These are the activations of a small neural network, seen along a few directions. Each row is one input.
In each table, some parts of the input vary, and every possible input appears once, in random order.
A made-up example of a description, with smaller parts first: line(6) and (point or ring(11) or (values(2) and ring(8))).
Shared parts are said once, and a part with two or three values counts as separate values.

Other details of the inputs shift rows strongly along two fixed directions, in all tables alike. That doesn't count.

A family of inputs:
r1: [-14   5  12  20   8  -3  13 -27 -46   4  33   5  -1 -22   8]
r2: [27  1  0 -1  3  0 -7 19 21 -7 -1 -6 -8  9 -9]
r3: [  4   2  13  -8  16 -25  24  19  -5  15  -4  11  -4  16  22]
r4: [  0  21  11  22  -3   0  13 -10 -43   6  23   5  22  -9   9]
r5: [-18   2 -25  -8   0  24  -2 -22  -1   9   8  -3   6 -14 -14]
r6: [ 10  -2  16  18   8 -33   6  11  -9   3   3  13   1  18  11]
r7: [ -7 -14   1 -15   4 -19  -9  17  18   4 -18 -10 -14   9  -5]
r8: [  0 -13  -5  -3  -4  -7 -12  -7  15 -13 -34  13 -19  13   8]
r9: [ 22   7 -30 -20 -26  56  -3  -9  16 -34   2 -23  14 -21 -17]
r10: [-13  -6 -37 -15 -10  52 -24 -16  15  -2  10 -20  16 -27 -38]
r11: [ 13  -8   2 -18   7  -6  -3  33  23   3 -12  -6  -2  15   1]
r12: [ -3   9  23  13   6 -25   2   3 -16   5  -9   4 -19   2   6]
r13: [ 19  17  22  13  10 -19   9  17 -15   7  -3   7  -5   7  19]
r14: [ -4  -9  10  -7   3 -15 -12   8  30   2 -12  -5 -15   3  -5]
r15: [  3 -13   2  -9 -12 -12  -2  -3  13 -18 -30  -5 -22  13   9]
r16: [-16  12   0   4   2  -3  29 -15 -41  14  30  10  24  -2  18]
r17: [  3   8 -23 -11 -25  50 -15 -11  26 -11  25 -22  31 -18 -37]
r18: [  5  -8  -5 -13  -4 -10 -10  27  24  -2 -11  -8   8  21  -8]
r19: [ 16 -10   2  -5 -14 -17   3  12  20 -23 -31   5   0  25  12]
r20: [ -2   6  16   8   7  10  23 -12 -35  18  34  11  19 -19  22]
r21: [-17  -6 -11   6   2  26 -12 -20   5   8  12   2   6 -21 -10]
r22: [  0 -11   0  15  11 -13 -17   4  15  -1 -13  12 -22  10  -7]
r23: [-27   5   2   0   7  -6  26 -23 -42  16  22   3   2 -15  16]
r24: [  1   4   4  14   2  -4 -18   7  12   0 -22   7 -20   6 -12]
Each input here is: line(4) and (point or line(5)).
Q: The inputs of r7 and r11 match in every part but the line(4) part. If r1 is changed in the same way as r7 into r11, which row does it become?
A: r2
Q: A walk changes only the line(5) part. It starts at r5 and steps to r10. List the rest of the walk in order.
A: r21, r22, r24
Q: Which other rows agree with r6 in the line(4) part? List them by row number.
A: r4, r16, r17, r18, r19
Q: Change only the line(4) part in r8. List by row number the other rows that result.
A: r9, r15, r19
